These are the activations of a small neural network, seen along a few directions. Each row is one input.
In each table, some parts of the input vary, and every possible input appears once, in random order.
A made-up example of a description, with smaller parts first: one of 6 places along a line, together with either a single point or one of 9 places around a ring or (one of 3 separate values, together with one of 5 places around a ring).
Shared parts are said once, and a part with two or three values counts as separate values.
(in the rows, 128 means zero)

Other details of the inputs vary at random and push rows far along two fixed directions, the same in every table; ignore that.

A family of inputs:
row 1: [110 120 122 116 130 146 129 109 152 157 121 113]
row 2: [150 172  79 196 143 129 102 188 119 113 197 192]
row 3: [148 173 111 193 110 154 103 195 139 100 142 153]
row 4: [139  62 134 148 126  64 179 111 162  95 141 171]
row 5: [120 147 108 157 125 121 141 148 123 102 166 167]
row 6: [137 120 142 112 132 104 124 114 105 126 127 129]
row 7: [126 187  86 120 145 196  50 135 111 201 134  75]
row 8: [119 111 129  86 130 141 108  91 127 165 101  70]
row 9: [141 124 132 132 118  88 156 129 131  79 157 163]
row 10: [122  69 163  78 145 122 146  78 136 178  79  75]
row 11: [128 150 149  83 133 148 117 101 107 149 110  99]
row 12: [119  75 138 108 121  92 159  89 144 108 114 114]
row 13: [132 140 112 173 122  95 140 150 108  93 170 192]
row 14: [114 100 171  78 125 119 156  79 115 140  88  93]
row 15: [121 132 102 133 130 140 111 116 141 140 134 110]
row 16: [110  89 180  81 126 145 146 108 150 141  39  62]
row 17: [125  76 153 117 134  98 160  96 119 122 111 135]
row 18: [147 163  93 177 127 106 110 169 110  94 189 188]
row 19: [152 121 113 145 117  79 130 139 133  74 172 169]
row 20: [123 123 133 102 156 163 111 112 116 188 105  93]
row 21: [137 158 134 121 133 130 115 128  99 123 144 146]
row 22: [129  88 147 130 116  71 185 110 136  68 140 165]
row 23: [129 107 126 123 126 105 127 113 119 126 130 126]
row 24: [144 121 146 146 122  69 152 132 111  79 159 191]
row 25: [139 165  91 147 128 131  86 150 114 134 164 134]
row 26: [121 101 169  82 132 113 144  86  99 154  91 100]
row 27: [141 101 121 139 113  73 145 125 134  83 159 158]
row 28: [112 125 136 116 135 145 145 120 124 150 128 126]
row 29: [127 111 188  64 121 135 127 116 138 129  46  61]
row 30: [119 164 118 122 142 178  93 124  94 183 120 101]
row 31: [119 178  86 112 143 191  54 126 122 201 126  65]
row 32: [137  80 171 161  98  77 179 144 147  59 100 159]
row 33: [118  77 145 142 116  76 196 117 150  88 142 173]
row 34: [125 151 129 118 131 166 108 169 151 145  81  99]
row 35: [139  66 142 141 123  58 176 117 143  95 142 170]
row 36: [118 118 124 150 125 112 165 133 128 100 155 171]
row 37: [117  81 155  67 123 114 141  69 133 139  86  68]
row 38: [114  78 173  88 139 136 165  82 117 159  87 109]
row 39: [115 143 108 122 131 153 114 124 144 160 130 108]
row 40: [126  80 173 105 125 126 165 130 161 117  62 114]
row 41: [131  89 158 132 119  69 183 107 113  77 138 181]
row 42: [129 159 110 145 144 150 109 151 106 152 149 147]
row 43: [131 151 152 103 125 198  94 138 129 192  52  48]
row 44: [125 225  82 162 133 204  50 204 136 141 128 106]
row 45: [130  67 133 143 118  64 180 112 163  87 141 169]
row 46: [126 160  75 184 122 124 120 161 142  97 188 175]
row 47: [126  75 156 140 124  81 195 117 122  89 140 189]
row 48: [113  74 166 114 128 115 185  98 136 120 117 146]
row 49: [107  79 164  86 124 125 170  73 132 141  89  89]
row 50: [126 161 121 113 158 191  92 131 103 200 117  97]
row 51: [123 101 160  54 125 125 134  74 129 138  87  73]
row 52: [119 160 142 102 133 182  85 146 134 148  74  63]
row 53: [138 166  71 188 135 142 101 166 157 124 190 171]
row 54: [116  81 140 111 118  94 169  93 143 106 116 121]
row 55: [158 217 105 191 113 161  67 212 124  97 158 148]
row 56: [151 154  94 153 116 100 115 156 137  78 185 170]
row 57: [150 123 121 145 120  75 129 139 126  81 171 172]
row 58: [118 136 116  88 145 171  86 105 132 204 100  55]
row 59: [123 136 105 163 119 105 150 146 133  90 169 169]
row 60: [126 177  75 188 128 154 112 173 144 124 190 178]
row 61: [121 198  87 148 136 179  80 155  97 155 160 137]
row 62: [115 215  88 129 151 225  56 144  92 201 139  91]
row 63: [158 179  97 205 118 160 106 214 149 108 153 175]
row 64: [126  98 188  94 111 135 133 111 131 133  47  65]
row 65: [128 193  89 128 143 188  58 144  92 187 137  96]
row 66: [124 127 121 109 123 124 130 110 134 119 126 112]
Each input here is: one of 6 places along a line, together with either one of 2 separate values or one of 9 places around a ring.
Q: Changing only the place on the line of 6 turns row 51 into row 46. The same change can be made to row 24. Which row results?
A: row 30
Q: Changing only the place on the line of 6 turns row 7 into row 35. The same change can be made to row 49. Which row results?
A: row 33
Q: Which other rows does row 41 become when the place on the ring of 9 takes its other values? List them by row number.
A: row 14, row 18, row 22, row 25, row 26, row 27, row 37, row 66
Q: Which other rows does row 34 become when the choice among 2 separate values takes its other values? List them by row number.
A: row 43
Q: Which other rows does row 59 become when the place on the ring of 9 takes its other values? List them by row number.
A: row 5, row 8, row 12, row 13, row 23, row 54, row 61, row 65
Q: Which other rows does row 64 become when the place on the line of 6 takes its other values? List them by row number.
A: row 3, row 32, row 43, row 55, row 63
